These are the activations of a small neural network, seen along a few directions. Each row is one input.
Each table varies a few parts of the input and shows all the possible inputs, shuffled.
Descriptions start from the smaller parts, as in this example, which fits no table here: ring(5) and (point or (values(2) and line(4)) or line(9)).
Shared parts are said once, and a part with two or three values counts as separate values.
(in the rows, 128 means zero)

Other details of the inputs shift rows strongly along two fixed directions, in all tables alike. That doesn't count.

A family of inputs:
x1: [112 103  93 154 114 145 159 110  83 107 118]
x2: [ 88 121 141 202  84 146 119 106 108  82 141]
x3: [146 118 110  81 147 128 157 119 142 164  92]
x4: [113 114 137 200  81 147 102 109  92  90 140]
x5: [133 139 147  82 165 135 125 120 160 128 110]
x6: [ 92 129  99 128 104 133 125 102  69  99 120]
x7: [138 137 131  95 137 146 114 140 154 165 143]
x8: [126 125 123 158 116 121 128 123 104  61 116]
x9: [121 141 123 146 135 123 134 129 145 135 120]
x10: [126  95 150 153  76 103  98 168 169 188 175]
x11: [113 119 134  98 100 109 128 137 141 218 147]
x12: [158 157 123  53 202 142 149 128 141 140 112]
x13: [120 147 122 124 156 139 153 120 128 117 131]
x14: [138 157 114  93 205 116 156 123 100  45  71]
x15: [151 125 124  38 180 121 162 124 139 140  77]
x16: [156 125 125  96 108 116 117 157 169 174 154]
x17: [145 112 146 165  62 113 115 159 172 212 162]
x18: [125 116 129 197  76 117 123 146 127 147 143]
x19: [106 143 111 151 128 150 133 112 108  83 134]
x20: [129 128 138  89 154 109 117 146 178 159 139]
x21: [117  90 116 115 117 129 130 121 122 136 126]
x22: [136 105 105  71 126 131 134 135 156 175 122]
x23: [116 121 115 194  83 154 102 119  88 103 152]
x24: [144 132 124 135 136 139 127 128 122 144 139]
x25: [ 94  84 120 189  63 143 127 103  89  94 123]
x26: [106 110 158 149  95 127 107 142 170 178 171]
x27: [129 145 152  89 166 127 144 130 157 139 114]
x28: [133 133 129 140 137 118 141 137 104  84 109]
x29: [100 144 122 118 139 123 145  94  51  70  84]
x30: [138 123 146 104 130 102 113 153 183 157 128]
x31: [132 115 141 108 131  99 108 162 177 170 147]
x32: [103 122 144 198  87 147 117 126 129 158 146]
x33: [134 125 160 103 123 138 108 135 168 170 137]
x34: [142 113 136 154  77 117 125 160 155 192 173]
x35: [124 147  93 146 169 125 156 122  87  55 107]
x36: [180 157 125  48 201 125 137 124 159 159  92]
x37: [136 165 104  89 215 151 165 101  93  61  92]
x38: [125 111 148 187  65 121 119 147 118 136 152]
x39: [129 127 149  87 156 130 116 136 165 162 139]
x40: [130 120 120 213  83 135 123 110  87 106 140]
x41: [143 123 119 132 142 124 121 112 100  82 133]
x42: [127 132  99 152 118 128 129 134  99  75 130]
x43: [135 126 124 150 110 126 128 118 105  66 120]
x44: [107 142 112 122 124 122 143  97  81 119  95]
x45: [118 136 124 126 131 150 119 127 134 131 138]
x46: [141 160  84  82 200 123 146 122 108  47  88]
x47: [117 128 141  66 124 108 121 115 137 157 109]
x48: [159 123 154 105 126 112 121 143 158 175 138]
x49: [169 152  97  67 185 128 138 113 116  83 108]
x50: [110 114 155 151  87 117 104 145 180 169 153]
x51: [ 73 104 123 179  71 125 109 104  63 105 142]
x52: [124 121 123 159 130 142 111 110  88  81 133]
x53: [126 130 165 107 137 132 124 143 164 177 131]
x54: [115 118 112 204  87 127 135 139  91 101 151]
x55: [110 117 134 151  82 122 101 158 178 192 172]
x56: [160 156 115  70 196 105 149 140 164 136  88]
x57: [135 134 161 103 140 138 124 142 148 168 129]
x58: [131 141 145 115 136 126 136 132 177 184 132]
x59: [126 130 134 114 154 144 121 121 116 108 130]
x60: [162 122 146  97 127 112 113 127 164 150 134]
x61: [153 140 103 134 156 132 147 108  88  80 123]
x62: [149 130 155 105 136 127 117 140 147 168 127]
x63: [116 134 121 147 131 125 137 136 139 138 144]
x64: [129 146 124 145 148 152 136 110 101 106 109]
x65: [116 107 123 195  79 127 113 128  90  84 156]
x66: [113 148 124 135 163 129 146 117 104  65  99]
Each input here is: ring(6) and (values(2) or ring(9)).
Q: Changing only the ring(6) part turns x19 into x58. The same change can be made to x45. Which row results?
A: x32
Q: Which other rows does x12 become when the ring(9) part takes its other values? List them by row number.
A: x13, x24, x34, x35, x37, x54, x61, x63
Q: Which other rows does x22 become when the values(2) part takes its other values? List them by row number.
A: x6

A family of inputs:
x67: [126 121 138 178  98 151 119 129 131 145 155]
x68: [132 144 139 130 143 129 130 135 137 143 125]
x69: [129 109 129 165  72 126 102 148 141 157 160]
x70: [136 140 140  86 156 120 126 138 153 138 138]
x71: [142 120 135 122 132 107 129 133 134 128 120]
x72: [140 148 135  80 175 111 141 134 157 139 116]
x73: [109 112 134  79 104 118 128 122 145 200 118]
x74: [104 103 134 128  74 129 130 123 122 202 134]
x75: [147 131 128 104 144 116 141 149 173 170 130]
x76: [120 119 114 174 119 132 127 105  61  34 125]
x77: [116 126 123 139 124 123 130 132 141 116 125]
x78: [108 114 159 164  91 134  99 146 138 159 166]
x79: [119 137 104 186 117 138 147 115  66  48 111]
x80: [ 93 120 125 234  76 153 100 115  73  80 154]
x81: [121 143 137 113 135 116 124 132 154 138 130]
x82: [110 116 109 119 111 141 141 104  84 137 114]
x83: [134 149 143  79 171 121 124 132 158 138 108]
x84: [155 129 116 125 139 122 134 127 114 108 125]
x85: [114 105 134  76 107 123 127 124 137 196 133]
x86: [142 143  90 109 182 135 143 110 104  53 101]
x87: [134 150 130  91 194 126 140 122 124  98  95]
x88: [123 125 119 144 121 132 128 129  97  76 129]
x89: [133 138 129 146 138 138 123 133 120 129 135]
x90: [104 129 137 175 110 150 122 107 108  84 125]
x91: [144 143 138  82 185 134 143 121 148 118 101]
x92: [135 118 134 109 141 111 133 149 173 167 130]
x93: [114 138 112 173 118 139 120 114  94  79 140]
x94: [116 111 116  91 111 131 126 110 116 170 123]
x95: [129 120 126 118 137 126 129 140 143 125 139]
x96: [156 143 115 107 166 118 150 117 108  86  98]
x97: [153 147 138  85 172 135 143 126 160 144 112]
x98: [138 130 150  96 148 140 122 130 156 140 135]
x99: [114 135 131 180 101 128 130 130 120 129 148]
x100: [113 112 142 164  69 118 109 149 149 156 147]
x101: [125 110 144 151  88 114 119 155 153 168 145]
x102: [148 144 119  84 168 111 138 115 122  81  91]
x103: [157 142  97 102 175 125 136 103  90  46  97]
x104: [ 96 106 124 124  97 128 135 110 100 155 114]
x105: [147 142 132 106 141 120 128 145 163 172 147]
x106: [125 114 118 178  98 132 125 144 133 143 156]
x107: [130 116 147 151  95 144 102 134 160 169 159]
x108: [147 135 111 125 137 130 137 137 118 110 123]
Q: Changing only one part turns x106 into x77. The same change can be made to x67. Which row results?
A: x90
Q: What is each input in this table made of?
A: ring(6) and (point or line(6))
Q: List by row number the other rows that have the ring(6) part in common with x78.
A: x70, x76, x85, x88, x95, x98
